Each row below holds a small network's activations on one input, seen along a few directions.
Each table varies a few parts of the input and shows all the possible inputs, shuffled.
A made-up example of a description, with smaller parts first: one of 4 places along a line, together with either a single point or one of 9 places around a ring or (one of 3 separate values, together with one of 8 places around a ring).
Shared parts are said once, and a part with two or three values counts as separate values.

Other details of the inputs vary at random and push rows far along two fixed directions, the same in every table; ignore that.

Table:
R1: [ -4   9  -5  -2   2  -9 -46  22  28  13 -18   0 -30 -11 -21]
R2: [  1 -17  28 -11   0 -14  27  19 -24 -30  -8   8   0  11  19]
R3: [ 47  30 -40   9  15  47 -23 -14  26  -8  24 -25  50 -17 -51]
R4: [-24 -35  34   4 -25  -8  17  -2 -24   2  -9  11 -26  36  45]
R5: [-13  -7   9   3   6 -24 -29  24  31  20 -21  -5 -26  -1 -11]
R6: [-16  15  12 -16 -10 -27  22  -3 -11  24 -13  31  35 -18  31]
R7: [ 38  66 -21  -1  28  22 -13 -26  53  14  27  23  33 -18 -25]
R8: [-25 -19   9  -6   5  -7 -12  28   8 -13   1   3 -19 -22  -2]
R9: [-13  11 -14 -16  -3 -14 -32   9 -19  14  -5 -15  -2 -26  -9]
R10: [-27 -41  37   0  -6 -30  53  10 -18 -20  -9  14 -27  18  28]
R11: [  2  22  -8 -19   9  -8 -39  13  -9  12  -3 -31  18 -31  -9]
R12: [-21   9 -19 -14   0 -13 -28   6 -11  19   4 -17  -7 -26 -14]
R13: [-37  -5  -2  -9  11 -28 -20  19  -7  25 -12 -21  -8 -21  -2]
R14: [-14 -11  12 -20  28  -6  -2  37  11   5 -18  37  12 -38  28]
R15: [  7  14  -3   2   0  -4 -48  20  18  11 -21   1 -29 -16 -24]
R16: [ 55  36 -43  20  17  15  11 -42  47   2  62  -8  16  16 -48]
R17: [-13   3  11 -23  -1 -24 -22  19 -25   7 -28 -20   6 -16  12]
R18: [ -8 -14  31  -2  -2  -1 -32   9 -15  -3 -16  -7  -3  11  33]
R19: [-25 -14  12   5  -7   6 -32  17   5  14   4  -7 -16   6  22]
R20: [ 38   9 -18  27   4  32  26 -47   9   6  74  -6  17  34  -3]
R21: [  1   2  10   3  11  12 -61  14   4  -2   0 -18  13  -5  11]
R22: [ 37  23 -58  17   4  53  -7 -34  34   0  44 -16  31 -15 -61]
R23: [ 11 -20  32  -7  -6 -16  71  -5 -40 -40  -4  21  -4  33  28]
R24: [-15   0   1  -2  -4 -18 -33  24  23  11 -22   0 -28  -1 -10]
R25: [ 38  -3   3  15 -23  19  57 -58 -40 -14  41  21   0  56  23]
R26: [ 15 -22  -5  15 -16  10  90 -49 -10 -14   6  10   7  45  -1]
R27: [-16 -12   8  17  12  10 -36  15  21  24  20 -20  -5   0  10]
R28: [  5  13  22  -5   6 -16 -26  24   4  -4 -37  -5 -11   8  -3]
R29: [ 52  18 -28  13  -4  35  52 -47  -7 -25  24  -6  42  26 -26]
R30: [ -5 -24  18   5  -3 -16  65 -10  -8 -24  21  13 -13  22  15]
R31: [ 37 -11   7   5 -17  -2 110 -46 -43 -48  37  34   1  49  13]
R32: [-34 -19  -6  -3  -9  11 -20  21  15   5 -36 -11 -10 -16 -10]
R33: [ -1  19 -26 -12   1  -1 -43   6 -12  18   7 -19   0 -37 -22]
R34: [-17  -4  23   6   3  -8   8  -3  -6   4 -23  30  12   5  76]
R35: [-36 -13   1 -11   4 -31 -11  14 -10  24 -14 -16 -14 -16   3]
R36: [  5  14  -3  -1  -3  -6 -39  21  14   6 -19   2 -22  -6 -18]
R37: [  6  -7  11   2 -13   3 101 -37 -19  -9 -33  49  29  28  47]
R38: [  9  17  17  -2   4 -14 -22  22   9  -5 -29  -6  -5   8  -3]
R39: [ 21  46 -67  -1  16  21 -32 -25  17  17  66 -26  26 -32 -54]
R40: [-30 -45  23   4 -17 -11  55  -2 -10  -2 -46   3 -16  24  21]
R41: [-24 -14   2  -1  -9  10 -26  21   2   0 -42 -10  -4 -17 -10]
R42: [-24 -16   9  -6   4  -3  -8  24   3 -13   3   5 -22 -18  -4]
R43: [-11 -11  -6   6  -5  17 -26  12   5   2 -31 -11  -1 -22 -22]
R44: [ 48  30 -34  18   1  45  -8 -43   3  -1  74  -6  22  17 -17]
R45: [-20 -23  25  -8  -5 -13  10  22 -22 -23 -18  17 -25  -6  14]
Description of these inputs: one of 5 separate values, together with either a single point or (one of 2 separate values, together with one of 4 places along a line).
- Changing only the choice among 5 separate values turns R32 into R39. The same change can be made to R22. Which row results? => R12
- Changing only the choice among 5 separate values turns R2 into R21. The same change can be made to R10. Which row results? => R20
- Which other rows does R34 become when the choice among 5 separate values takes its other values? List them by row number. => R6, R7, R14, R37
- Which other rows does R30 become when the choice among 2 separate values takes its other values? List them by row number. => R10

Table:
R46: [  1  -2  -5  10  -1  -7  19   0  13   2 -38 -11 -13   8 -41]
R47: [-25 -18  14  -3   6   7 -43  31  -4  -3  -4 -28  21 -37   0]
R48: [-14 -15   2  -5  -7 -12  -5  19  -2  -8 -43   6 -27 -15 -29]
R49: [ 35  -2 -14  -9 -14  -2  83 -38 -26 -41  11  10 -12  39 -17]
R50: [-18 -17   3  -4   5  15 -10  15 -16  -4 -10 -11  15 -27  13]
R51: [-41 -39  23   6  19  -9 -66  49  33  24   4  -2 -39 -18  11]
R52: [  0  14  -5 -10  -1 -13 -17  -2 -30   6   7 -17  -8  -9   7]
R53: [-41 -19  23  -1  -2  -6 -89  27   1  29  -5 -29 -44  -4   7]
R54: [ 21  20 -23   3 -13 -17  46 -51 -22  14  11  -7  13  46   7]
R55: [  1   5  25  -8  -4  -7  17   0 -14 -14 -31  39   3  17  34]
R56: [ 25   6  28  -5  -3  -6  59 -18 -32 -24 -10  34   6  41  40]
R57: [  3  11  25  -8  -9  -3  11   0   4  -3 -33  33  10  15  26]
R58: [  6  15  14   5   9  -6 -15   0  25   2 -36  10  17   6  18]
R59: [  2  -1   8  -6 -16 -18  98 -37  -6  -4  16  39  -1  28  26]
R60: [ 10  -2   3  -2   5 -17  76 -20 -25 -18  29  27  -2  21  24]
R61: [-13  10  -6 -14 -17 -16 -14   1 -15  29 -15  -4  -5  -1   5]
R62: [-26 -26   1  -3  -5   9   0   9 -17   0 -23   8  13 -23  18]
R63: [ 39  10  20  -3   1  -1  43 -13 -22 -24  13  19  18  35  24]
R64: [-37   5   1 -15  -5 -22 -71  34 -14  29 -33 -11 -16 -37   4]
R65: [  69   51  -87   37   17   75  -56  -28   74  -13  109  -44   12   -3
 -104]
R66: [ 47  35 -62  44  23  91 -58 -33  52   5 107 -39  40 -18 -57]
R67: [-12 -15  -7   5   1  14  16  -9   1  12 -21  -9  25  -1  10]
R68: [-14 -10   4  -1 -11  -9  -5  23  11   7 -49  -1 -22 -15 -37]
R69: [-16  -6   5  -4  -2 -23  42  -9  -9  -8   4  34 -11  -6  25]
R70: [ 41   4 -21  -7  -7   3  49 -24  -8 -40  29 -12   2  28 -38]
R71: [  1   3   2   0  17 -16   2  13   3  -5  39   0  13 -14  -7]
R72: [ 19  22 -12  -6   3  -4 -32  -9 -13   5  41 -31  11 -11 -21]
R73: [-40  -2   7 -10  20 -20 -29  31  39  28 -28  -5  -7 -34   4]
R74: [-15 -23   1  -2 -12  10  31  -8 -14   6 -21  10  18   0  19]
R75: [ -7 -18  33  18   3   8 -83  44  32  15 -23  -6 -29 -12  27]
- Changing only one part turns R53 into R51. The same change can be made to R52. Which row results? => R60
- Describe the family of inputs behind these rows. => one of 5 separate values, together with either a single point or one of 5 places along a line
- List by row number the other rows that have the choice among 5 separate values in common with R63. => R55, R56, R57, R58, R75
